Small tables with named rows and columns. After each table, cells are looked up by row and column.

doz
fields: litoko, kes, fik, duzoga, tes
lol: [46170, 16687, 16549, 82019, -18476]
did: [30859, 41975, 3451, 12959, 28127]
veb: [65938, -53663, -11910, -12877, 39080]
tere: [50543, -31498, 10599, 50823, 55443]
tep: [39640, 22589, 87153, 26344, 39066]
seli: [-23474, 65286, 63043, 22709, 17339]
buri: [-19132, -11353, -59561, 25877, 19443]
vot: [10216, 70355, 15679, 38357, -8629]
sal: [36085, 26607, -34851, 51711, 54121]
satotom: [33191, 49356, 61848, 15743, 97870]
sodupem: [51327, 83423, 48800, 16032, 55647]
zeli: [40440, -13009, -35700, 85708, -16057]
fikabe: [-42261, -40287, 951, 2147, 21847]
vuminil: [-62572, -70916, 81764, 13588, -30854]

fik of buri = -59561
duzoga of did = 12959
duzoga of vot = 38357
tes of veb = 39080
duzoga of veb = -12877
litoko of vuminil = -62572
litoko of tere = 50543
tes of vuminil = -30854
tes of zeli = -16057
kes of satotom = 49356
litoko of seli = -23474
tes of vot = -8629
duzoga of satotom = 15743
tes of seli = 17339
kes of tere = -31498
kes of zeli = -13009
fik of did = 3451
kes of veb = -53663
litoko of did = 30859
tes of sodupem = 55647

rulu =
          davo  roluvav  garerek
zaso     5.521    4.869    4.467
niba     4.213    4.453    7.409
fol      6.499    4.096    4.911
lapa     3.734    6.713    3.912
benevo   3.861    6.823    7.494
mos      6.066    4.087    5.017
val      3.974    6.230    2.642
koti     2.190    8.270    6.784
zotaver  6.467    3.534    5.156
timur    4.775    6.516    2.990
lilose   2.802    7.754    6.529
tovikop  6.244    3.856    5.088

koti, roluvav: 8.270
lilose, garerek: 6.529
lapa, davo: 3.734
lapa, garerek: 3.912
mos, davo: 6.066
timur, garerek: 2.990
lilose, roluvav: 7.754
benevo, roluvav: 6.823
koti, garerek: 6.784
niba, davo: 4.213
benevo, davo: 3.861
val, garerek: 2.642
lapa, roluvav: 6.713
zaso, garerek: 4.467
timur, roluvav: 6.516
fol, roluvav: 4.096
lilose, davo: 2.802
niba, garerek: 7.409
Which row has the largest garerek? benevo

metefar =
,turov,mego,riv,zul,lilason,papes,vazir
tuloka,187,97,204,134,70,106,146
lome,165,201,114,85,137,39,118
bugu,129,197,190,157,167,69,67
zaludul,174,59,193,88,203,172,117
siza,88,58,111,107,61,193,134
tige,144,199,78,107,110,76,150
nesomod,192,151,118,154,81,66,126
lepig,107,94,60,159,192,97,118
ziru,136,72,104,119,174,75,70
bido,201,79,134,75,136,140,109
sovuvi,139,180,118,143,160,189,187
tisu,49,184,204,196,135,59,48

What is the papes of bugu in metefar? 69
What is the mego of bido in metefar? 79
What is the turov of siza in metefar? 88
What is the papes of sovuvi in metefar? 189
What is the papes of ziru in metefar? 75
What is the papes of lome in metefar? 39

zili =
|  | gav | kedekof | tamu | rak | bemat | kav |
|---|---|---|---|---|---|---|
| karazut | 133 | 141 | 146 | 150 | 150 | 165 |
| makapub | 147 | 117 | 166 | 82 | 99 | 109 |
| gazud | 126 | 154 | 94 | 110 | 148 | 131 |
| gud | 159 | 123 | 118 | 118 | 116 | 96 |
| dop | 158 | 112 | 109 | 53 | 85 | 53 |
| tetepig | 179 | 152 | 119 | 161 | 109 | 77 |
| tope | 114 | 138 | 167 | 125 | 153 | 178 |
| dela | 118 | 134 | 148 | 85 | 133 | 156 |
| zukid | 116 | 103 | 107 | 55 | 142 | 137 |
| fuv | 136 | 113 | 172 | 126 | 126 | 141 |
| bivatut | 127 | 156 | 143 | 117 | 151 | 167 |
| faliv | 162 | 136 | 137 | 213 | 133 | 110 |
| natuz | 129 | 157 | 104 | 153 | 167 | 163 |
| poz | 140 | 127 | 115 | 123 | 130 | 118 |

What is the bemat of natuz in zili?
167
What is the bemat of makapub in zili?
99
What is the tamu of bivatut in zili?
143
What is the kav of dela in zili?
156
What is the tamu of dop in zili?
109
What is the rak of fuv in zili?
126
What is the gav of gud in zili?
159
What is the kedekof of gazud in zili?
154
What is the kav of bivatut in zili?
167
What is the kedekof of dela in zili?
134
What is the tamu of zukid in zili?
107
What is the rak of makapub in zili?
82
What is the kav of fuv in zili?
141
What is the tamu of makapub in zili?
166
Which row has the largest rak? faliv

kagire
           fov  logop   papu    ras
febovuf  5.463  6.118  8.165  5.028
pup      5.101  5.228  8.165  5.041
kizab    5.432  5.952  8.165  5.093
gisobu   5.772  6.900  8.165  5.026
gulu     5.964  7.251  8.165  4.924
vop      6.778  9.627  8.165  4.879
merasem  3.436  0.661  8.165  5.368
zepo     4.341  3.034  8.165  5.249
tun      6.038  7.390  8.165  4.933
vimamu   3.791  1.798  8.165  5.292
bal      4.846  4.418  8.165  5.083

What is the ras of bal in kagire?
5.083
What is the papu of gisobu in kagire?
8.165
What is the ras of vimamu in kagire?
5.292
What is the fov of tun in kagire?
6.038
What is the ras of febovuf in kagire?
5.028
What is the fov of bal in kagire?
4.846
What is the fov of merasem in kagire?
3.436
What is the ras of kizab in kagire?
5.093
What is the fov of vop in kagire?
6.778
What is the papu of vop in kagire?
8.165
What is the ras of tun in kagire?
4.933
What is the logop of febovuf in kagire?
6.118
What is the papu of merasem in kagire?
8.165
What is the papu of kizab in kagire?
8.165
What is the ras of pup in kagire?
5.041
What is the logop of vop in kagire?
9.627
What is the logop of bal in kagire?
4.418
What is the papu of bal in kagire?
8.165

Table mibasi
columns: sevagi, fitirun, goz, napud
tarugu: [0.430, 0.553, 0.466, 0.466]
visog: [0.220, 0.324, 0.245, 0.266]
safopir: [0.591, 0.606, 0.564, 0.548]
dom: [0.758, 0.721, 0.703, 0.725]

What is the sevagi of tarugu in mibasi?
0.430
What is the napud of visog in mibasi?
0.266
What is the fitirun of safopir in mibasi?
0.606
What is the fitirun of tarugu in mibasi?
0.553
What is the fitirun of visog in mibasi?
0.324
What is the sevagi of dom in mibasi?
0.758
What is the fitirun of dom in mibasi?
0.721
What is the goz of tarugu in mibasi?
0.466
What is the sevagi of visog in mibasi?
0.220
What is the goz of visog in mibasi?
0.245
What is the napud of dom in mibasi?
0.725
Row with the largest fitirun: dom

tepoku =
        kuzemov  gavim  dakema
letib      3280  10776  -68362
pidiv     11119  53957   81545
mas        5078  12732  -65374
kom      -10876  36635   52537
bifoti     -709  25882    5081
zela       4181  18914  -34255

What is the kuzemov of pidiv in tepoku? 11119
What is the dakema of zela in tepoku? -34255
What is the gavim of bifoti in tepoku? 25882
What is the dakema of bifoti in tepoku? 5081
What is the gavim of zela in tepoku? 18914
What is the kuzemov of zela in tepoku? 4181
What is the dakema of pidiv in tepoku? 81545
What is the dakema of letib in tepoku? -68362

lel:
,sel,poti,buki,kikiz,dig,felo,dapurab,bilab,fuv,bogit
gokuf,89,65,86,72,80,137,87,81,88,89
lazaza,80,68,90,77,81,112,86,81,87,88
foteman,95,66,84,72,81,155,84,76,96,84
totol,86,66,85,73,80,131,83,77,90,85
vopobe,87,67,88,75,81,130,85,80,89,87
tegom,57,69,78,67,63,254,74,77,61,102
sov,88,66,87,73,80,133,86,80,88,89

gokuf, felo => 137
tegom, bogit => 102
foteman, fuv => 96
gokuf, kikiz => 72
totol, dig => 80
vopobe, bilab => 80
totol, bilab => 77
vopobe, fuv => 89
vopobe, bogit => 87
foteman, poti => 66
gokuf, buki => 86
foteman, felo => 155

